Each row below holds a small network's activations on one input, seen along a few directions.
In each table, some parts of the input vary, and every possible input appears once, in random order.
A made-up example of a description, with smaller parts first: one of 3 separate values, together with either a single point or one of 9 places around a ring or (one of 4 places along a line, together with one of 8 places around a ring).
Shared parts are said once, and a part with two or three values counts as separate values.
In the rows, 128 means zero.

Other details of the inputs vary at random and push rows far along two fixed directions, the same in every table; ignore that.

A family of inputs:
row 1: [155 127 201 138 108 125 110 134 105 161 114 109 141 127 116]
row 2: [123 156  94 114 118 138 126 115 135 125 129 141 127 137 128]
row 3: [101 116  92 117 139 133 138 127 139 118 155 138 110 114 137]
row 4: [122 132  77 118 149 115 137 131 112  54 132 146 111 124 152]
row 5: [144 110 210 160 124 133  94 131 118 184 123 112 142 125 124]
row 6: [121 137  81 122 124 122 138 121 121  95 127 135 124 129 139]
row 7: [157 125 177 164 131 119 101 137  97 118  97 121 131 141 141]
row 8: [142 158 183 133  91 138 107 103 150 215 107 121 171 134 102]
row 9: [122 144 111 105 118 140 134 127 133 133 139 128 121 133 116]
row 10: [144 100 193 156 153 128  97 141 114 145 130 122 130 126 135]
row 11: [135 142 100 131 142 134 118 128 125 105 122 136 127 145 132]
row 12: [126 104 113 134 148 112 149 148 109  69 128 123 102 119 147]
row 13: [119 135  95 108 130 134 147 128 147 123 140 134 125 136 115]
row 14: [ 93 142  68  81  95 131 173 109 163 142 149 134 128 110 115]
row 15: [112 138  85 113 124 120 149 115 142 110 131 139 133 119 135]
row 16: [131  97 113 134 168 102 147 156  95  39 133 125 101 112 155]
row 17: [171 107 219 167 168 119  94 160 101 126 106 108 141 143 126]
row 18: [138 163 176 108  66 153 113 106 155 238 120 112 163 137  82]
row 19: [127 122 109 118 153 122 143 140 130  91 135 133 122 132 125]
row 20: [ 97 163  58  92  94 136 153  96 162 140 139 145 131 117 122]
row 21: [163 133 205 154 122 122  98 121 123 167  99 123 164 142 117]
row 22: [122 107 128 143 170 132 112 146 121 109 142 133 110 124 141]
row 23: [161 139 189 148 117 128  94 123 115 159 102 120 155 141 121]
row 24: [137 164 165 129  52 147 111  93 150 235 102 117 162 142  99]
row 25: [140  90 120 144 188 100 142 165  91  28 129 127 107 128 152]
row 26: [102 160  50  97 106 141 154  99 167 139 139 149 133 136 116]
row 27: [152 149 185 145 108 135  98 115 133 183 106 122 155 139 115]
row 28: [ 95 151  61  81  97 141 163 111 163 142 152 135 118 119 112]
row 29: [147  94 203 176 152 132  92 150 105 148 117 113 123 131 138]
row 30: [120 139 102 116 117 119 139 114 134 111 128 138 131 116 136]
row 31: [121 137 100 123 114 121 142 112 137 124 124 136 138 129 129]
row 32: [148 111 160 146 137 124 120 148 104 114 113 112 121 139 129]
row 33: [133 159 186 108  64 146 120 102 158 237 122 112 161 123  87]
row 34: [107 129  63 122 124 116 156 122 129  79 128 139 108 120 149]
row 35: [175 103 187 180 204 106  93 161  85  58  99 130 134 149 149]
row 36: [141  95 185 165 144 131 101 141 113 149 123 116 122 131 138]
row 37: [ 90 129  81 103 114 145 143 114 157 154 159 139 116 110 126]
row 38: [ 98 141  82  91  86 130 169 109 157 155 144 127 132 110 114]
row 39: [117 132  99 131 115 122 144 118 137 123 119 130 129 127 135]
row 40: [122 157  96 111 117 133 128 114 133 121 128 141 129 130 128]
row 41: [137  97  95 159 190 101 136 155  95  16 115 138 104 139 165]
row 42: [113 134  81 119 119 114 150 117 128  92 131 136 121 113 144]
row 43: [143  99 173 158 175 127  96 148 110 119 132 127 120 131 140]
row 44: [126 140 174 128  92 157 101 106 160 242 135 122 147 134  99]
row 45: [181 124 211 175 164 122  75 148  91 117  93 118 148 151 133]
row 46: [117 138  78 102 130 138 143 132 137 109 142 131 116 136 120]
row 47: [121 147  99 117 104 124 135 113 124 119 126 135 128 123 135]
row 48: [167  96 190 183 184  96 101 159  79  67  99 117 134 132 157]
row 49: [112 102 110 141 147 131 131 139 124 110 142 129 103 123 144]
row 50: [116 139  78 121 144 127 140 124 140 101 131 140 126 133 136]
row 51: [133 120 126 124 129 122 135 139 111 107 128 119 122 128 128]
row 52: [ 97 146  79  80  84 132 168 107 158 146 150 133 125 105 114]
row 53: [117 153 136 103  58 145 140 104 149 205 126 117 136 126 101]
row 54: [120 133 117 112 129 127 144 130 141 129 135 127 131 123 119]
row 55: [115 123 126 129 139 139 118 128 137 147 144 133 122 124 127]
row 56: [154 116 210 155 115 124 114 136 120 174 102 103 147 132 116]
row 57: [140 126 163 122 118 125 130 127 134 151 124 122 144 131 110]
row 58: [135 105 114 126 176 109 137 160  90  33 136 132  99 122 151]
row 59: [137 114 122 123 153 120 132 149 107  78 131 124 116 130 134]
row 60: [ 97 137  88 111 118 152 130 117 160 170 154 137 118 124 119]
row 61: [105 108  99 129 144 131 136 135 127 111 150 132 108 113 143]
row 62: [145 110 185 161 160 136  88 145 117 150 127 122 127 138 129]
row 63: [ 97 124  97 110 101 140 143 109 152 166 154 133 122 112 126]
row 64: [108 124  77 108 117 126 165 126 142 111 136 131 115 127 124]
row 65: [116 134  89 102 139 128 144 137 123  86 144 135 109 124 130]
Description of these inputs: one of 5 places along a line, together with either one of 3 separate values or (one of 2 separate values, together with one of 5 places around a ring).
The inputs of row 58 and row 9 match in every part but the place on the line of 5. If row 52 is changed in the same way as row 58 into row 9, which row does it become?
> row 28
The inputs of row 64 and row 57 match in every part but the place on the line of 5. If row 39 is changed in the same way as row 64 into row 57, which row does it become?
> row 15
Which other rows agree with row 48 in the place on the line of 5? List them by row number.
> row 1, row 5, row 6, row 16, row 25, row 31, row 38, row 42, row 47, row 51, row 61, row 63
Which other rows agree with row 8 in the place on the line of 5? List them by row number.
> row 18, row 19, row 20, row 22, row 33, row 35, row 40, row 43, row 45, row 54, row 55, row 65
Which other rows does row 60 become when the choice among 3 separate values takes its other values? List them by row number.
> row 44, row 62

A family of inputs:
row 66: [ 92 141  89 118 107 134 126  94 158 147 137 135 124 134 120]
row 67: [122 146 117 114 113 142 120 111 145 158 129 133 138 132 123]
row 68: [152 139 180 146 131 134  98 125 135 167 116 118 152 148 107]
row 69: [137 107 138 161 185 120 101 145  93  60 121 124 114 141 153]
row 70: [112 130 112 108 105 142 140 121 144 159 142 126 123 111 120]
row 71: [143 115  92 123 151 103 152 155  92  34 121 134 107 129 149]
row 72: [120 152 109 116 114 140 128 109 148 148 135 138 134 134 119]
row 73: [122 162  97 105  91 128 145 109 141 136 116 129 140 130 119]
row 74: [102 123  85 104 132 133 153 129 136 103 154 136 109 113 129]
row 75: [156 113 156 152 148  99 134 144 104  90 106 130 141 126 147]
row 76: [108 115  93 118 129 127 144 134 127 116 148 129 107 115 136]
row 77: [140 111 181 151 120 132 115 135 126 173 124 118 130 121 126]
row 78: [159 110 214 147 137 130 108 152 115 172 114 114 145 130 116]
What is each input in this table made of?
> either one of 3 separate values or (one of 2 separate values, together with one of 5 places along a line)
Which other rows does row 72 become when the choice among 2 separate values takes its other values? List them by row number.
> row 74
Which other rows does row 68 become when the place on the line of 5 takes its other values? List them by row number.
> row 66, row 67, row 69, row 72
